data = ((-1.126, -0.952, 0.014, -2.105, 3.616, -1.080, 3.745, 0.669), (-0.793, 2.415, 1.920, -0.183, -1.396, 7.264, -1.259, 0.989), (0.960, -0.704, -2.147, 4.592, 0.590, -3.482, 8.108, 2.341), (0.857, -0.012, 0.988, -0.115, -0.601, -3.122, 1.789, 3.957))
Find the maximum.
Answer: 8.108
Find the entry just left of -0.704.
Answer: 0.960
Find the entry just left of the largest entry.
Answer: -3.482
The entry just right of -2.105 -> 3.616
The entry just right of 0.988 -> -0.115
Find the entry just right of 0.960.
Answer: -0.704
Find the entry just right of the largest entry.
Answer: 2.341
Find the entry just left of 3.616.
Answer: -2.105
The entry just left of -0.012: 0.857
The entry just right of -0.601 -> -3.122
Find the entry just left of -3.482.
Answer: 0.590

| -3.904 |  2.734 |  0.134 | -1.651 | -1.514 |  5.195 | -5.730 |  0.321 |
| -2.841 |  2.786 | -0.317 | -1.114 | -1.307 |  4.520 | -4.149 |  0.016 |
| -6.001 |  1.250 | -0.052 | -1.192 | -3.268 |  6.667 | -7.584 |  0.130 |
| -5.023 |  2.349 |  0.897 | -2.139 | -2.692 |  5.599 | -6.967 |  1.254 |
| -3.079 |  1.626 | -1.082 | -1.117 | -1.500 |  3.766 | -3.160 | -0.355 |
| -6.161 |  0.406 |  1.249 | -1.392 | -3.442 |  5.687 | -6.935 |  0.397 |
| -3.838 | -0.788 | -1.209 |  0.084 | -2.328 |  2.909 | -4.203 | -2.957 |
| -4.690 |  0.167 | -0.390 | -0.359 | -2.484 |  4.655 | -4.670 | -1.364 |
| -6.101 |  1.097 |  1.454 | -1.265 | -3.109 |  6.010 | -7.600 |  0.468 |
| -2.518 |  1.711 |  2.052 | -1.870 | -0.963 |  2.295 | -3.038 |  0.703 |
| -5.405 |  2.743 |  1.421 | -2.134 | -2.277 |  6.438 | -6.818 |  1.653 |
The first entry in the row that holds the largest entry? -6.001
The last entry, reading row by row -> 1.653
The last entry in the row that holds the smallest entry: 0.468
The entry just left of the largest entry? -3.268
The entry directly above -6.935? -3.160
The fourth entry in reading order -> -1.651
The third entry on the diagonal from the top-right corner is 6.667
The entry just right of -1.500? 3.766
The entry in the top-left corner? -3.904
The first entry on the diagonal from the top-right corner is 0.321
The entry directly below the largest entry? 5.599
The entry just right of -0.359? -2.484
The third entry in reading order is 0.134
The last entry in the row that holds the largest entry? 0.130
The top entry of the column that holds the smallest entry: -5.730
The entry just right of 6.667? -7.584
The smallest entry in the last column -> -2.957
The entry in the bottom-left corner is -5.405
The entry just right of -3.904? 2.734
The entry directly above -0.390 is -1.209
The entry directly above -3.268? -1.307
The entry directly above -5.405: -2.518
The second-last entry, reading row by row: -6.818
The largest entry in the last row? 6.438
The entry directly above 0.130? 0.016
The entry just left of the smallest entry? 6.010
The fifth entry, reading row by row? -1.514
The 3rd smallest entry? -6.967
The entry directly below 0.167? 1.097
The top entry of the column that holds the largest entry? 5.195

Read these off the row that follows.
1) What is the second entry from the left?
2) What is the third entry from the right?
3) What is the first entry from the right?
4) What is the entry just left of 0.10?
5) What is the 3rd entry from the left?
6) What is the entry just right of -0.13?
7) What is the entry just right of -0.09?
8) What is the entry just right of the smallest entry?
array([-0.14,  0.10,  0.14,  0.03, -0.15, -0.13,  0.07, -0.09, -0.12,
       -0.05])
1) 0.10
2) -0.09
3) -0.05
4) -0.14
5) 0.14
6) 0.07
7) -0.12
8) -0.13

[ 1.897  6.234 -6.424  0.916  3.444  7.367  6.311  3.981  5.674  1.796
 -0.107  0.180  7.311 -2.629  3.359]
The entry just right of 5.674: 1.796
The entry just right of 0.916 is 3.444
The last entry: 3.359
What is the entry just left of 3.444? 0.916
What is the 3rd entry from the left? -6.424
What is the first entry? 1.897
The second entry from the right: -2.629
What is the third entry from the end? 7.311
The entry just left of the centre entry -> 6.311

array([[110, 193, 370, 129, 533, 726, 289, 261,  98, 806, 290,  80, 868,
        659],
       [165, 209, 394, 142, 449, 715, 380, 281, 123, 771, 280, 127, 780,
        652],
       [ 98, 220, 422,  93, 490, 721, 300, 302,  93, 773, 323,  91, 784,
        662],
       [218, 238, 421, 251, 507, 675, 363, 235, 217, 774, 303, 180, 742,
        660]])
Report the entry just left of 507.
Answer: 251
Report the entry just right of the largest entry.
Answer: 659
The entry just left of 421 -> 238
The entry just right of 261 is 98
The third largest entry: 784
Report the minimum.
Answer: 80
Report the entry just left of 220.
Answer: 98
The second largest entry is 806
Report the entry just right of 370.
Answer: 129
The entry just right of the smallest entry -> 868
The entry just right of 300 is 302
The entry just left of 217 -> 235
Report the entry just right of 784.
Answer: 662
The second smallest entry: 91

arr =
[[ 0.01  0.22  1.45  1.52  1.14 -0.90  1.52 -0.58  0.71  0.93  0.23 -0.84]
 [ 1.28  1.15 -0.18  1.39 -0.49  0.06  0.43  0.94  0.14  1.83  0.22 -1.17]
 [ 0.68  1.21  0.76  2.61  0.50 -0.05  0.66  0.46 -0.02  0.48 -0.32 -1.58]
 [ 0.80  0.72 -0.23  0.70 -0.41 -0.46  0.92  0.47  0.28  2.42  0.46 -0.92]
 [ 0.71  0.77  0.42  1.40  0.16 -0.37  0.91  0.30  0.35  1.53  0.22 -1.04]
 [ 1.11  0.45  0.57  0.71  0.07 -0.39  0.88  0.29  0.87  1.86  0.69 -0.50]
 [-0.13  0.57  0.64  1.58  0.60 -0.85  1.43 -0.27  0.13  1.42  0.00 -1.27]
 [ 1.16  0.94 -0.26  0.95 -0.53 -0.15  0.61  0.77  0.26  2.20  0.40 -0.99]
 [ 0.63  0.98 -0.15  1.38 -0.24 -0.34  0.85  0.51 -0.03  1.92  0.10 -1.31]
 [-0.09  0.39  0.43  1.02  0.39 -0.98  1.53 -0.31  0.27  1.95  0.26 -1.03]
 [ 0.14  0.30  0.25  0.58  0.14 -0.96  1.46 -0.20  0.42  2.31  0.47 -0.82]
 [ 0.39  0.66  0.18  1.13  0.07 -0.61  1.13  0.14  0.21  1.94  0.24
  -1.09]]
The minimum: -1.58
The entry just right of the largest entry -> 0.50
The entry just right of 1.83 is 0.22
The entry just left of -0.50 is 0.69
Read off the entry just left of the smallest entry.
Answer: -0.32

[[-13.238  -2.725   3.308  14.286  -7.618   6.908 -10.796  -7.090  14.063
    8.058  11.015 -11.378  15.482]
 [-23.114   1.900  -2.942  -6.326   5.742   1.256   3.137 -10.838  17.347
    2.127  -3.639   1.892  18.650]
 [ 26.390   1.948  -0.331   4.347   9.358   2.593  11.754  10.616  -9.477
    6.984   7.411  12.825 -16.578]]
The entry just right of 3.137? -10.838
The entry just left of -10.796? 6.908
The maximum -> 26.390
The entry just left of 6.908? -7.618
The entry just left of -0.331? 1.948
The entry just right of -0.331 -> 4.347
The entry just left of 3.137 -> 1.256
The entry just left of 7.411 is 6.984
The centre entry? 3.137
The entry just left of -11.378? 11.015
